A small network was shown many inputs. Here are its activations along a few directions, one row for each input.
Each table varies a few parts of the input and shows all the possible inputs, shuffled.
A made-up example of a description, with smaller parts first: one of 5 places around a ring, together with either a single point or (one of 2 separate values, together with one of 4 places along a line) or one of 9 places around a ring.
Shared parts are said once, and a part with two or three values counts as separate values.

Other details of the inputs vary at random and push rows far along two fixed directions, the same in every table; ignore that.

Table:
x1: [ 38  33   4   2  22   3   3  34   2 -19  -3  12 -41  58   0 -10]
x2: [ 43 -16  -8 -12  19   5 -19   0 -18  25 -10  -3  19  24   3  24]
x3: [ 44  47   3  -6   8 -12  -8  33   6  -8 -27  22 -53   4   4 -24]
x4: [ 35  49  -4   2  25 -22  -5  31   6 -24 -18  18 -46   6  16 -27]
x5: [ 26 -28 -18 -21  28  -3 -26 -21   2  15  17   3   1  -9  29 -14]
x6: [ 45  54   3  -4   9 -19  -8  29   0  -2 -27  13 -46   4   4 -28]
x7: [-97 -65  14   7 -58  17  27 -58   3  22  21 -27  67 -52 -27  27]
x8: [ 24 -91 -28 -44  25  12 -52 -44  -1  42  11  -4  49 -44  22  27]
x9: [-89  79  30  61 -58 -13  66  25  11 -48   3  -7 -23  -5 -31 -29]
x10: [ 39 -26  -9 -14  25  13 -22   4  -8   7  -6   5  13  23   1  28]
x11: [-89   1  22  41 -41  10  57 -11  -6 -28   9 -23  34  18 -35  23]
x12: [-74  61  46  53 -67  13  78  17   9 -34   1  -8 -24  49 -53  -8]
x13: [-95 -59  13   8 -58  10  28 -60  -3  28  21 -37  74 -52 -26  23]
x14: [ 41  46   0  -7  14 -10 -10  33  13 -19 -24  21 -52   3   4 -23]
x15: [ 28 -16 -15 -25  34 -11 -31  10   0   1 -18  11   7 -28  18  12]
x16: [ 17 -92 -30 -45  33   5 -51 -42  -3  38  15  -4  52 -42  29  27]
x17: [ 31 -16 -17   1  30   7 -21   9 -22   7   7  -3  21  22  18  22]
x18: [ 33  38  -8   4  11  -6  -6  12   9  -2  27  10 -51  20  23 -49]
Description of these inputs: one of 3 separate values, together with one of 6 places along a line.
Q: The inputs of x11 and x4 match in every part but the choice among 3 separate values. If x12 is changed in the same way as x11 into x4, which row does it become?
A: x3
Q: Start at x13 and move only the place on the line of 6, one step at a time. The first step leads to x7. Which rows follow, in order?
A: x8, x16, x5, x18

Table:
x19: [ 55 -18 -22 -22  22   1 -44   3 -11  26 -11   8  -1 -21  19   6]
x20: [-62 -35  14   3 -31  -6  20 -23  -9  19  -9 -23  52 -38 -19  27]
x21: [ 49 -27 -18 -20  23  12 -38  -9  -5  28  10   5  -6  -2  24  -2]
x22: [ 59  -7 -16 -24  25  -9 -38  -2  -8  31 -10   7   9 -17  23   8]
x23: [-92  59  34  45 -54 -12  71   4   6 -44  14 -19 -19  11 -30 -32]
x24: [-64 -43   7  -5 -27  15  15 -30  13   4  10 -16  42 -22 -20  21]
x25: [ 57 -26 -17 -16  37  15 -24   9 -16  17  -4   6  11  46  10  31]
x26: [ 50 -22 -16 -26  23   0 -42   5  -4  19 -11  22  -1 -24  17  13]
x27: [ 39  81  18  24  -3   3  26  58   0 -32 -23  13 -57  73 -21 -20]
x28: [-68 -39   4   9 -12  -4  22 -32  -4 -11   2 -21  52 -39 -10  25]
x29: [ 45  -8 -21 -14  39 -11 -35  -3  -8  18   7   6  11 -11  36  -1]
x30: [ 23  81   9  36  13  -3  29  57  -2 -41  -5  13 -62  79  -7 -22]
x31: [ 50 -24 -15 -34  31  -1 -30 -14  -9  26   3   4  -1   9  23  -5]
x32: [ 12  78  10  14   9 -10  13  42  24 -42  -1  20 -80  35   3 -52]
x33: [-64 -35   8  -4 -31   4  10 -20   5  -1  -8 -16  47 -44 -27  32]
x34: [-63 -50   8   5 -35  18  15 -33   5   9  21 -11  46 -32 -17  26]
x35: [-69 -41  -2  12 -23   4  13 -20  -2  -8  18 -12  50 -46 -11  25]
x36: [-81  54  38  50 -71   2  68  -6  19 -20  23 -18 -20  22 -39 -35]
x37: [ 53 -21 -15 -30  33 -11 -33  -6  -5  16 -29  12   0 -14  15   9]
x38: [ 19  74   5  28  -2  -8  11  37   9 -29   9  12 -73  30  10 -54]
x39: [ 52 -31 -12 -31  35  -1 -28 -16   3  17  -7   8  -4   5  21   0]
Q: The inputs of x24 and x33 match in every part but one. If x36 is changed in the same way as x24 into x33, which row does it become?
A: x22
Q: What do these inputs look like to the network?
A: one of 3 separate values, together with either a single point or one of 6 places around a ring
Q: List by row number the other rows that have the choice among 3 separate values in common with x35.
A: x23, x28, x29, x30, x32, x38
Q: Which other rows does x20 become when the choice among 3 separate values takes its other values? List them by row number.
A: x23, x31
Q: Which other rows does x39 become when the choice among 3 separate values takes its other values? List them by row number.
A: x28, x37

Table:
x40: [ 35  51   6  21   9   4  15  30  -4 -22  -3   9 -43  63  -8 -15]
x41: [-55  -5  19  13 -43   3  28 -17   0   6  -6 -13  23 -22 -28   9]
x42: [ 27  59   7   8   1 -14   2  33   9 -15 -11  13 -53  11   2 -35]
x43: [ 30 -68 -34 -26  58 -12 -47  -9 -36  16 -25   2  74 -37  31  64]
x44: [ 31  47  11   9   8   4  14  42  -1 -18  -1   9 -46  65  -6 -14]
x45: [-60 -10  14  15 -41   4  29 -28   4   8  16 -16  18 -18 -16  -7]
x46: [ 90  -8 -18 -38  46  -4 -45  11   1  22 -19  21 -28   6  24  -6]
x47: [-61 -10  14  14 -40   5  30 -29   5   3  17 -14  19 -17 -15  -5]
x48: [ 26  44   8   3   0  -4  13  13  19  -8   8  12 -64  31   5 -48]
x49: [ 25  54   1   9  -2 -12   6  18  12  -8   9   8 -59  18  12 -50]
x50: [-56 -12  15  28 -32  16  31  -2  -7  -8   7  -9  36  16 -28  36]
x51: [-65   1  10  15 -33  -1  22  -7   3 -12  -2 -11  26 -34 -21  11]
x52: [ 18  54  -2   8   6 -10   4  23  15 -18  11  13 -58  15  13 -50]
x53: [ 26  49   9   0   4  -5   6  27  17 -23 -13  18 -60  23  -1 -31]
x54: [-66  -4   8  20 -34  -3  23 -19   4  -5  19 -16  23 -30  -9  -6]
x55: [ 29 -83 -36 -40  44  -1 -58 -32  -9  33  11  -1  55 -50  36  29]
x56: [ 35 -84 -28 -45  38   3 -57 -25 -13  35 -14   1  54 -45  21  45]
x57: [ 38 -72 -31 -40  33  -3 -58 -24 -19  43 -12  -4  60 -54  24  43]
x58: [ 32  54  13   2  -4  -6   8  23  10  -7 -13  15 -57  24  -4 -34]
x59: [-63  -4  13  15 -31  -1  24  -9   7 -15  -2 -11  25 -31 -22  13]
x60: [ 80 -15 -26 -35  51  -5 -48   4   5  17   3  18 -32   7  39 -21]
x61: [ 79 -14 -26 -37  53  -4 -48   3   6  11   4  20 -32   7  40 -19]
x62: [-59  -7  18  21 -26  12  34  -9  -7  -8   5 -24  38  21 -30  30]
x63: [-59 -10  16  35 -37  23  36  -7 -12 -13   6 -16  38  13 -29  35]
x64: [-57  -7  17  26 -29  12  37 -12  -9 -11   3 -24  42  22 -29  26]
Q: What do these inputs look like to the network?
A: either a single point or one of 6 places around a ring or (one of 2 separate values, together with one of 9 places around a ring)
Q: Which of the alternatives is x50?
A: one of 6 places around a ring
Q: Start at x63 and move only the place on the ring of 6, one step at a time. The first step leads to x40. Which rows follow, in order?
A: x64, x62, x44, x50
